Each row below holds a small network's activations on one input, seen along a few directions.
In each table, some parts of the input vary, and every possible input appears once, in random order.
A made-up example of a description, with smaller parts first: ring(8) and (point or ring(11) or (values(3) and line(4))).
Shared parts are said once, and a part with two or three values counts as separate values.

Other details of the inputs shift rows strongly along two fixed directions, in all tables alike. That doesn't count.

A family of inputs:
R1: [-13  20  23 -28 -47  17 -40  24  12 -31   2 -10 -12]
R2: [  1 -17 -35  16   4   2  83 -16 -20  71 -51  23 -13]
R3: [-21  47  39 -26 -35  13 -59  46  19 -24  10  -7 -27]
R4: [ 28  -2 -22  14  28 -30 -31 -10 -17 -21  39  11  36]
R5: [  6 -11  18  -9 -12  10   1  -9   6 -28   4 -28  12]
R6: [ 20   6 -22  18  28 -15  -5 -16 -11   5  -4  18  16]
R7: [-30  21  24 -21 -23  13 -32  36  20 -19  13 -13 -20]
R8: [ 33 -23 -38  18  34 -38  -7 -22 -32 -13  39  12  47]
R9: [-17   7  15   8  13  24  34 -17  21  35 -55   1 -35]
R10: [-11  22  28  -4  -5  39  17  -5  40  16 -73  -8 -28]
R11: [ -3  -2   0  -6 -14  -5  -4  20  -9   4  11   4  -1]
R12: [ -3 -19 -15  23  34   9  69 -37   0  58 -55  10 -22]
R13: [-10  18  21 -26 -45  14 -40  23  15 -30   5 -10  -9]
R14: [  5   4   1  13  22  21  42 -24  17  34 -67   7 -15]
R15: [ -5  11   5  -4 -12   0  -6  23   0  10  -5   9 -13]
R16: [-13  47  33 -23 -39  19 -63  32  22 -35   1  -4 -26]
R17: [ -5  20   9 -10 -15  13 -21   3  16 -15 -21  -7  -2]
R18: [  7 -29  -8  16  30 -12  21 -24 -10  11  13  -3   9]
R19: [-20   8  10  -7  -7   3 -15  26   7  -7  13  -3 -12]
R20: [ -7 -23 -22   3   1  -9  24   3 -18  10  26  -3   9]
R21: [ 18 -36 -42  24  45 -46  12  -4 -34   9  59  19  33]
R22: [-20  44  41 -23 -36  13 -59  48  21 -24   8  -7 -26]
R23: [-18  12   3  -2 -19  22  36  13   6  44 -60  13 -35]
R24: [ 18  -4 -28   7  11 -17   6 -11 -17  11   5  21   7]
R25: [ -5   5  20   8  21  -1 -14  -6  12  -4  11   1  -5]
R26: [-23  13  29   3   0  33  23  -7  29  26 -60  -4 -42]
R27: [ -9 -16  17  -6  -8   8   1 -11   1 -15  19 -26   0]
R28: [ -6  31  39 -17  -4  22 -49  10  31 -33   1 -16  -3]
R29: [ 10 -31  -1   6  25 -21 -13 -14 -19 -22  56 -12  25]
R30: [  1 -26 -21   4  16 -26  -7  11 -26 -11  58   1  23]
R31: [  7  -9  -2  22  43 -15   8 -22  -7  13  12  14   4]
R32: [ -3  37  21 -15 -27   9 -53  25  16 -27   6   2 -18]
R33: [ 13   0 -17  11  11  -5   9 -15   0   8 -23   9  10]
R34: [ 17 -23 -25  10   0 -14  27 -23 -15  -2  -2  -2  27]
R35: [ -1  -2  31 -18 -26  20 -12   1  20 -37   2 -36   6]
R36: [-21  22  41 -34 -64  30 -41  21  25 -53  -7 -36  -4]
R37: [ 10  10  -5  23  38  16  43 -29  19  46 -69  19 -15]
R38: [ 11   1 -20   7   3  -7  10  -7 -10  16 -15  22  -4]
R39: [ -7  12  37 -25 -19  23 -35   8  25 -40   3 -32   1]
R40: [ 24 -31  -7  -1  13 -17   1 -22 -17 -32  46 -22  41]
R41: [ 10  -5   1 -11 -12 -13 -41   4  -4 -44  37 -15  33]
R42: [ 10 -16 -22   3 -16  -4  31 -13 -12  15 -11  10   5]
R43: [-15 -12  10   9  -3  26  54 -23  10  33 -52 -11 -29]
R44: [-18  25  16  -9 -30  36  16   0  29  14 -80  -5 -29]
R45: [  1   1 -25  20  16   1  57  -5 -11  65 -57  33 -25]
R46: [ -6 -25 -20   6   0  -8  24   4 -20   9  25  -2   9]
R47: [ -6 -26 -26  12   5  -6  42  -1 -15  27   6   3   3]
R48: [  5  -8 -19  12  34 -38 -17   8 -19  -5  59  15  19]
R49: [ 21 -26 -23   0  -1 -25  -3 -18 -24 -30  41 -10  44]
R50: [ -3 -14 -26  14  -4   7  73  -9 -18  61 -50  21 -16]
R51: [  5  -2 -32  12   4   6  60 -22  -4  57 -67  28 -21]
R52: [ 16 -43 -45  21  39 -43  17  -5 -37  10  60  13  35]
R53: [  3  -8  -7  -9 -30   1   5  -1 -11  -8   5   0   5]
R54: [-21  10  25 -24 -53  21 -11  33   7 -11  -1 -15 -14]
R55: [ 14 -40 -46  17  40 -43  18  -7 -39  10  61  13  34]
R56: [  2   3  -3  -8  -9   1 -11  -5   1 -16  -5  -8  12]
R57: [ -1   4  29 -16 -11  17 -21   3  22 -30  -3 -26   5]
R58: [ 29   0 -31  11  25 -36 -23  -7 -28  -9  45  23  21]
R59: [-19  19  15  -2  -1  -3 -25  28  15  -6  16   4 -14]
R60: [-14 -12  10   9  -3  25  53 -23  13  34 -50 -12 -27]
R61: [  1  29   3   0   1   8 -21  -1  13  -4 -23   4  -5]
R62: [ 27 -43 -27  29  59 -41  13 -32 -30   3  54  10  36]
R63: [ 16   6  16  -2  21  -7 -48  -1   4 -39  41  -8  26]
R64: [ -7  25  21 -22 -38  12 -45  24  17 -29   4  -5 -12]
R65: [-17  18  16  13  22  21  31 -17  25  41 -58  12 -38]
R66: [ 19 -18   5  -4  15 -11 -21  -9  -7 -36  37 -18  32]
R67: [  1   6  -5  -4  -2 -10  -6  17 -10   9  11  10  -4]
R68: [-14  14  21 -32 -58  18 -27  18  11 -30   7 -18  -7]
R69: [ -4  14  10   4  12  30  33 -18  27  28 -71   0 -22]
R70: [  6 -10  -9 -10  -5 -22 -21  18 -24 -14  51   1  19]
R71: [ -6  27  13  -5  -8  -2 -28  27  -1   0   7  11 -16]
R72: [  5  -7 -15  12  30 -36 -22  12 -19 -10  61  14  19]
Each input here is: values(3) and line(4) and ring(6).
- The inputs of R55 and R30 match in every part but the values(3) part. If R69 is changed in the same way as R55 into R30, which row does it become? => R14
- The inputs of R25 and R31 match in every part but the values(3) part. If R64 is changed in the same way as R25 into R31, which row does it become? => R38
- A walk changes only the line(4) part. It starts at R20 and steps to R55. List the rest of the walk in order. => R7, R48
- A walk changes only the ring(6) part. It starts at R31 and steps to R63. List the rest of the walk in order. => R6, R16, R71, R72
- Which other rows does R35 become when the values(3) part takes its other values? List them by row number. => R5, R40
- Which other rows does R18 become when the line(4) part takes its other values? List them by row number. => R25, R60, R62

A family of inputs:
R73: [-30  28  -2   0 -21  21  17  29  13  40 -59  15 -40]
R74: [ 15   9 -22   7   5  -7  13 -16  -8  17 -25  26   0]
R75: [ 27 -24 -22  18  19 -28  30 -24 -34  27  21  24   9]
R76: [ 12 -32 -46  21   8 -13  62 -18 -25  35 -20  15  18]
R77: [ 11   4   2 -13 -23 -23 -54  15 -22 -38  56  -1  18]
R78: [  5 -29 -11  18  25   1  42 -33  -2   9 -24 -12  15]
R79: [ -2 -11 -19  18  37 -10  35  -9  -8  35  -2  15 -12]
R80: [ -8  -9  36 -23 -19   3 -56   3  11 -75  55 -50  32]
R81: [ -3 -25  18 -21 -29  -5 -30  13 -12 -48  66 -30  27]
R82: [  1  15  47 -20 -19   4 -80  10  13 -71  52 -30  10]
R83: [-15  16  25  -2  10   5 -33  15  13 -21  16 -16   2]
R84: [  5 -11 -41  18  17 -33  14  11 -25  24  22  28  10]
R85: [-23  31  21 -23 -51  48  14  12  38  -1 -72 -22 -25]
R86: [ 10  -2 -41  16  29 -25  11   1 -16  21   7  28  16]
R87: [ 21 -18 -43  34  60 -22  47 -21 -10  48 -24  31  15]
R88: [ -5  -8  -6   9  28  -9   3   3 -10  10  27   2   0]
R89: [-34  21  23 -21 -64  43  12  21  31   4 -61 -18 -32]
R90: [  3   4 -11   9  30  -3  10   2  10  19 -21  10   1]
R91: [-27  36  28 -31 -58  51   5  18  43  -7 -70 -28 -28]
R92: [ 16 -11  -2   3   2 -11   6  -9 -27  10  22   8   2]
R93: [-18  20  42 -19  -8   1 -77  33  20 -62  56 -30  10]
R94: [ 32 -37 -23   6  25 -26   2 -23 -18 -29  45 -15  57]
R95: [-11  24  13 -25 -20  -6 -79  45   8 -56  55  -9  15]
R96: [-39  51  51 -26 -32  52 -30  39  56  -4 -65 -19 -42]
R97: [  6 -22 -27  24  44 -24  27 -12 -17  26  25  19   5]
R98: [-38  28  30 -29 -71  47   5  27  36  -1 -62 -24 -35]
R99: [-14  30   8  -4 -37  23  14   7  15  27 -64  17 -44]
R100: [ 26  -4   6  -5  12 -16 -48  -5 -11 -41  46  -6  33]
R101: [  4   9 -11   3 -19  -6   6  -1  -8  16 -14  22 -13]
R102: [ -3 -32   9 -14  -4  -6 -24  -8  -6 -45  63 -31  28]
R103: [-19   9   1   4  -1  14  40  14   5  51 -44  14 -38]
R104: [ -3   9  40 -24 -29   2 -69  13   9 -59  67 -21  -1]
R105: [-21  29  41 -15 -29  42   2  -1  35  12 -54  -8 -57]
R106: [  0  -1  10   5  23 -19 -39   9   0 -34  54  -9  24]
R107: [ -4 -12 -20  21  34 -10  35  -9  -5  37   0  19 -11]
R108: [-15  15  -2 -10 -19  -7 -30  38   0  -9  18   4  -9]
R109: [  7   2 -42  17  33 -13  23  -2 -15  37 -19  27   6]
R110: [  2  23  14   0  -3  29  18 -13  27  25 -74   5 -31]
R111: [ 15 -49 -32  12  18 -21  50 -27 -34  22  18   2  26]
R112: [  6  -3  12   0  -1  -1 -13 -12   0  -9  23   0  -9]
R113: [ 33 -40 -36  19  39 -20  41 -32 -18   5   4  -3  43]
R114: [ -9   1  18 -16 -13 -14 -46  38 -11 -34  72  -8   9]
R115: [  4  -1   8   5   7   9  10 -19  -2  15  -9   2 -19]
R116: [  2 -38 -12   5  17  -3  28 -22 -12  -2  16 -14  13]
R117: [-27  -6  15  -8 -17  35  43 -16  25  21 -56 -19 -31]
R118: [ 19 -12   7  -8  -7 -23 -29   2 -26 -23  64  -1  15]
R119: [-23  49  56 -26 -46  52 -28  17  53 -12 -67 -13 -44]
R120: [ 23 -16 -18  33  40 -12  37 -45 -11  29 -23  20   5]
R121: [ 14  -9  -5 -16 -18 -10 -35  14  -9 -58  55 -24  44]
R122: [ 33  -9 -30   1  18 -37 -30 -12 -33 -25  51  13  37]
R123: [ 15   6   3   4  11   5   3 -17   9   7 -30   9  -3]
R124: [  6 -30 -17  18  29  -2  50 -42  -4  17 -27 -11  16]
R125: [ 12 -15   0  -7   0   2   4 -11   7 -22   1 -24  26]
R126: [-19  13  34 -26 -31  -6 -61  49   1 -45  73 -16   2]
R127: [  8  -2 -12  10  29 -15  -3   4   2   1  11  12  17]
R128: [ -8  -4  -7   8  12  -5  26  12 -15  36  -3  13 -11]
R129: [-24  32  45 -19 -52  40   1  16  27  14 -49  -1 -53]
R130: [ -2  29  -3  -1 -13  21  19  -9  14  29 -71  20 -30]
R131: [ 19  -8  -1  18  28  -9   1 -30 -12   1   5   2  12]
R132: [-11   7 -21   9  -3  -9  12  20  -4  28 -15  23 -14]
R133: [ -3  18  -8   4 -19  12  31  -4   3  40 -63  23 -37]
R134: [ 27 -20 -17  29  39 -21  19 -40 -17  12   8  17  17]
R135: [-10  23  -3 -14  -6  -1 -37  29   7 -16  11   1   0]
R136: [ -7   4   7  11  22  -7 -10   4   9  -5  14  -1   6]
R137: [ 17 -51 -31  17  20 -18  52 -22 -36  21  18   5  25]
R138: [ 19   7 -27  10  14  -7  17 -20 -16  24 -29  23   2]
- What do these inputs look like to the network? => ring(6) and (values(3) or (values(2) and line(4)))
- The inputs of R117 and R125 match in every part but the ring(6) part. If R102 is changed in the same way as R117 into R125, which row does it become? => R94
- Which other rows does R119 become when the values(2) part takes its other values? List them by row number. => R127
- Which other rows does R109 become when the values(2) part takes its other values? List them by row number. => R138
- Which other rows agree with R137 in the ring(6) part? List them by row number. => R75, R81, R92, R103, R111, R114, R118, R126, R128, R129
